These are the activations of a small neural network, seen along a few directions. Each row is one input.
In each table, some parts of the input vary, and every possible input appears once, in random order.
Descriptions start from the smaller parts, as in this example, which fits no table here: one of 2 separate values, together with either a single point or one of 11 places along a line or (one of 6 places along a line, together with one of 8 places around a ring).
Shared parts are said once, and a part with two or three values counts as separate values.

Table:
row 1: [-15 -34  -8 -14  16  21 -42  13  -8  28   4 -25  29  26   0 -16  32   9]
row 2: [ -1 -42 -48   6   7  13  12 -27  -5  13   1 -11  24  22  13  23  36  -1]
row 3: [ 11 -17   4   3  16 -23 -10  41  33  17  20  -9  26  19   4   9  -2  27]
row 4: [ -5  -1  22  -3 -14 -25   1  39  20  -4  25  -3  18  16  -2   4 -44  20]
row 5: [  2 -33 -11  -3  22   9 -31  32   1  23  19 -10  31  23  -1  -1  26  17]
row 6: [-29  32   0  -1  -6  21   0 -21 -31   7 -10  -6 -35 -36 -17 -20   1 -39]
row 7: [ 21  44  12   2  -1 -11 -16  15   1  -3  -3  15 -19  -6   0 -16  -8   3]
row 8: [ 16  34  23   0  15   7 -25   4   9  -6   2   9 -31  -8  -3 -17 -11  -1]
row 9: [  6  30  -6   2 -34  13  15 -23 -27 -30 -19   2 -40 -32   3 -32   8  -7]
row 10: [ 25 -36 -23   5  19 -20  40  -8  32   6  -3   2  28  15   9  42  -2   9]
row 11: [ 19  35   2   6 -31   1   8  -2 -16 -25 -25  14 -26 -21   4 -26  -2  15]
row 12: [-17  42  30  -1  13   7 -35 -11   9  -5 -10   4 -13  -5  -6 -12   1 -14]
row 13: [-37  23  17   9   7  12  -5 -20 -32  -1  -2   6 -27 -37 -20 -12  -2 -31]
row 14: [ 14 -31   0  -6  30  -9 -23  32  25  18  22  -3  37  17   3  23  20  26]
row 15: [ 17  44   0   9 -17 -14   4  19 -12 -19 -11  16 -19 -16  10 -17  -2   8]
row 16: [ 19 -40 -29   1  28 -12  32 -22  21  13   3 -11  32  21  16  33  25   4]
row 17: [ -2  33  -1  -9 -27  26  17 -21 -33  -7 -14   8 -43 -34  -7 -25  -2 -20]
row 18: [  6 -32   7   1 -19 -11  40 -10   8 -13  -1   8   6   3  -2  30 -42  -3]
row 19: [-17 -18  36  -5 -36 -14 -12  38  14 -11  26   3   4   9  -1  12 -48   7]
row 20: [ 15 -19 -11   7 -12 -26  43 -10  18 -14  -2  -6   6  16   8  28 -30  12]
row 21: [-40  28  25  -5  15  13 -25 -22  -5  -4 -13   8 -11 -19 -22 -18  10 -27]
row 22: [ -8 -41 -42  -4  10  21  13 -39 -23  16 -10 -13  24  25  12   7  38 -11]
- What do these inputs look like to the network? => either one of 10 places around a ring or (one of 2 separate values, together with one of 6 places along a line)
- Change only the place on the line of 6 in row 1. List by row number the other rows that result. => row 3, row 4, row 5, row 14, row 19

Table:
row 23: [-31 -12  -7   6  -1  22   2 -23 -22   6  -9  -4  -3 -10  -8  -3 -11 -30]
row 24: [  5  26  22   4 -15  -9  24   5  10 -12  10   7 -22 -11   5   6 -48   2]
row 25: [ 15 -46   0  -8  11 -24 -13  26  32  10  21 -20  51  45   7  44 -14  18]
row 26: [  5 -58 -39 -11  15   2  14 -12  15  21  22  -2  57  34  23  35  27   1]
row 27: [-15   9 -18   8 -25   6  47 -25 -17  -8  -1  14 -18 -19  13  -7  -6 -14]
row 28: [ 36  17   8   7 -11 -16   1  20  -1 -18 -11  -4 -18  -6   1  -4 -17  27]
row 29: [ 31   4 -20   3  -2   8  23 -29 -10 -14 -16  20 -12 -11  12  -5  21   7]
row 30: [ 15  30  11   6  12 -14 -27  31   9   1  -7   2  -9  -7  -7 -16   5  20]
row 31: [ 12  13 -15  -9   4  12 -14 -17 -13  -3 -17  -3  -2 -15   3 -22  49   5]
row 32: [-28  11  25   6  -5   3 -11  17   3   3  14   6  -8   7  -8  -4 -42 -15]
row 33: [-24  10  34 -16  -2   2 -25  24   8   7  14  -8   7 -11 -14 -26   6   3]
row 34: [-22  -4  -1   3  20   8 -20 -18 -14   7 -20  -9 -22   4 -27   0  30 -25]
- What do these inputs look like to the network? => one of 2 separate values, together with either a single point or one of 5 places around a ring
- Changing only the choice among 2 separate values turns row 25 into row 26. The same change can be made to row 32. Which row results? => row 23
- Change only the place on the ring of 5 in row 32. List by row number the other rows that result. => row 24, row 28, row 30, row 33
- Change only the choice among 2 separate values in row 29. List by row number the other rows that result. => row 28

Table:
row 35: [  3  61  35   0 -16 -14 -20  33  -4 -19  -4  14 -33 -25 -13 -29 -13   5]
row 36: [-11   6 -24   8 -14  14  30 -24 -34  -4 -17   2 -25 -30  -3 -13  13 -18]
row 37: [  8 -56 -45  -1   6   1  22  -8  -1  17   6 -11  45  15  17  23  23   8]
row 38: [  6  25  18  -1 -11   6  22 -13  -6 -16   3  17 -37 -14  -4   2 -25 -13]
row 39: [ -9  30  17  -8   2  28 -34  -4 -20  -2  -7  -1 -32  -9 -13 -33  12 -12]
row 40: [  8  -3  25  -2  11 -17 -26  40  26   5  15   1  23  14  -4   5 -22  19]
row 41: [  4  25   0   9 -29   5  30 -26 -18 -24 -15   7 -31 -21   9  -8 -26  -8]
row 42: [ -7 -37 -20  -3  31   5 -12  -7  13  25   6  -6  27  27   1  11  37   1]
row 43: [ 20 -37 -13   0  -9 -23  33 -14  22  -9   6  -2  31  26  21  37 -10  15]
row 44: [-21  23 -10   3  11  21 -12 -32 -21   6 -26  -7 -25 -27 -11 -24  31 -22]
row 45: [ -7 -17   4  -9  14  -1 -43  34  13  19  15 -16  34  24  -2  -5  12  13]
row 46: [  7 -21  13   2   5 -27  10  22  30   2  18   2  24  21   2  32 -31  11]
- What do these inputs look like to the network? => one of 2 separate values, together with one of 6 places around a ring
- Changing only the choice among 2 separate values turns row 45 into row 39. The same change can be made to row 37. Which row results? => row 36
- Change only the choice among 2 separate values in row 40. List by row number the other rows that result. => row 35
- Change only the choice among 2 separate values in row 46. List by row number the other rows that result. => row 38

Table:
row 47: [  3 -27  10  -7  18   5   3   2  22  15  22 -12  12  21   0  26 -25   4]
row 48: [ 21  -7  -5   0 -10 -15   5  12  17  -3   6 -17  13  18  19   5  -9  31]
row 49: [  6 -23  -6   1  33 -26 -13  17  35  20   7   1  41  20   0  25  21  14]
row 50: [ 16 -10 -34   5  -1 -12  18 -13   7   2  -3  -7  18  13  23  21  10   9]
row 51: [ -6  19  -7 -10  13  26 -33   2 -18  13  -1 -10 -15  -7  -8 -23  31  -9]
row 52: [  0  10 -10   4  -7  12  19 -30 -20  -9 -19   5 -21 -26  -1 -10  11 -11]
row 53: [ -1  35  21   4  -2   9 -36  30 -10  -4   0   7 -24  -1 -10 -30 -15   3]
row 54: [ -4 -61  -8  -9 -12  -6  18  16  -2   4  19  -2  38  20  -1  16   9   6]
row 55: [ -3  37  38  -1 -23  -3  -4  10  -4 -26   3  25 -22 -14  -8 -11 -38 -12]
row 56: [ -7  32  16  11 -17 -11  28 -17  -5 -20 -14  11 -33 -29  -6  -2 -28 -13]
row 57: [-24  -5 -15   2   9  21  -6 -29 -21   8 -19  -1  -6 -14  -9 -17  33 -21]
- What do these inputs look like to the network? => either one of 5 separate values or one of 6 places around a ring
- Which of the alternatives is row 54? => one of 5 separate values

Table:
row 58: [ 18  14  -8   4 -20   3  17   7 -21 -29   2   8  -7 -20  12  -2  -9   5]
row 59: [ -5 -23 -21  -4  -7  16   0 -13 -21  10 -13  -3   3  14  -3 -11  23 -16]
row 60: [ 30 -37 -10  -3 -13 -22  -1  24  15   7  17 -12  31  21  13  24  -4  27]
row 61: [ 16  22  -5   6  -7 -28  29 -10  -3 -11  -9  11 -13 -12   3  -2  -5  -3]
row 62: [ -7  -2  24  -4 -10  17 -25  18   5  -7   2   0  -2   9  -2 -32  -5  13]
row 63: [-17   2  10  -2 -21 -13  14 -13 -13  -3   4   6  -9 -21  -2   7 -32 -18]
row 64: [-29  17  33  -2   5   7 -27   2   4   2  10  -6   3   8 -11 -12 -15  -2]
row 65: [-10  13  24   3  -7   5   6  38 -19 -16  -1   1 -22   7  -3 -15 -21  -1]
row 66: [  3  -8  -7  -3   5   8  19 -38   7   2 -10  12 -17 -14   8  16   4  -5]
row 67: [  6  30  16   3  -2 -16 -39   3   7  -5  -4   8  -2   4  -4  -1   7  16]
row 68: [ 11   4 -12  -5   1   7 -24   6 -10  16   0 -24  -2   0 -17 -14  25  12]
row 69: [-11  19  27   4  18  -4 -24   3  19  -9   0  13  -8   8 -13  -3   4  -6]
row 70: [ -2 -23 -17   0 -18  19  21 -17 -19 -10  -6  -4 -20   5   7   0   3   0]
row 71: [-15  21  26   4 -16   9  -8  13  -3  -3   3   4  -6 -16 -16   9 -37 -11]
row 72: [  9  18  -7 -11  19  11 -26  -3   9   7   7 -15   5  -9  -3  -6  27   1]
row 73: [-10 -12  -3  -2  12  30 -20  15 -11  10   8 -20  -4   5 -15 -23  16  -6]
row 74: [  3 -49  -9  -1   0 -14  13  28  10  11  16  -6  26  32   8  14 -19  21]
row 75: [ 15   3 -23   2  -1   4  17 -25   1  -4 -19   1  -5 -14  19   8  10   3]
row 76: [ -2  -4 -17   0  28   2   3 -29   3  15 -16  13   1   4   3   6  17 -23]
row 77: [ 18 -21 -11   1  14 -33   6  10  26   8  15   5  39  20  22  23  -4  32]
row 78: [-28 -14 -12  12  -2  21  32 -29  -6  -7  -2  -6   1 -12   7   2  -8  -6]
row 79: [ 13  -8 -28   3  -8   2  -6 -11 -18  11  -9  -6   5   4   3  -6  35  -9]
row 80: [-27   1   4  -3  17  29 -21   0   2  19  14 -21   8  -6  -9 -12   3 -15]
row 81: [ 16  29  11   1 -11   1  -1  31  -2 -14   7  -2 -18  -5   6 -21 -15  10]
row 82: [ -5   4  12 -14  26  10 -18  -6  11  21  -3   9   4 -11 -13   1  29  -8]
row 83: [ -4  27  25   7  11 -10   5   8   7  -8  -4  19 -23  -6 -12   2 -22   3]
row 84: [-31 -14 -12   5   1   9  -3 -23 -13   8  -5  -2   4   7 -12  15  22 -23]
row 85: [ -2  14  19   0  -4 -21  35 -15  -5 -11  -8  22 -11 -11   1   8  -8 -20]
row 86: [  6  22  10  -6 -15  -2 -28  22   7   0  -1  -8  -4   6  -8 -21   4  21]
row 87: [ -7 -38   2  -5   6 -14   4   6  26  14  35 -11  41  25  18  19 -30  -9]
row 88: [ 16  -8 -24   1 -20  11  15 -17 -19 -11 -12  -5  -3 -14  11   5  13  13]
row 89: [  5   4 -30  -1   9  -1  -2 -15   4   1 -23   1   7  -1   4   7  42 -11]
row 90: [ 15 -31   3   3  21 -27   1   2  27  17  25  13  29  16   5  34 -16  16]
row 91: [ -5  -3  -5  -7 -18  -1  36   9 -19 -17 -13   4  -8  -9  -5 -17 -16  -8]
row 92: [ 19  29  16  13   5 -15  -2  18  12 -13  -5   2 -27 -12   0  -4 -18   7]
- What do these inputs look like to the network? => one of 5 places around a ring, together with either a single point or one of 6 places around a ring
- Changing only the place on the ring of 5 turns row 61 into row 91. The same change can be made to row 75. Which row results? => row 70
- Change only the place on the ring of 6 in row 58. List by row number the other rows that result. => row 68, row 79, row 81, row 86, row 88
- Change only the place on the ring of 5 in row 64. List by row number the other rows that result. => row 62, row 67, row 69, row 86
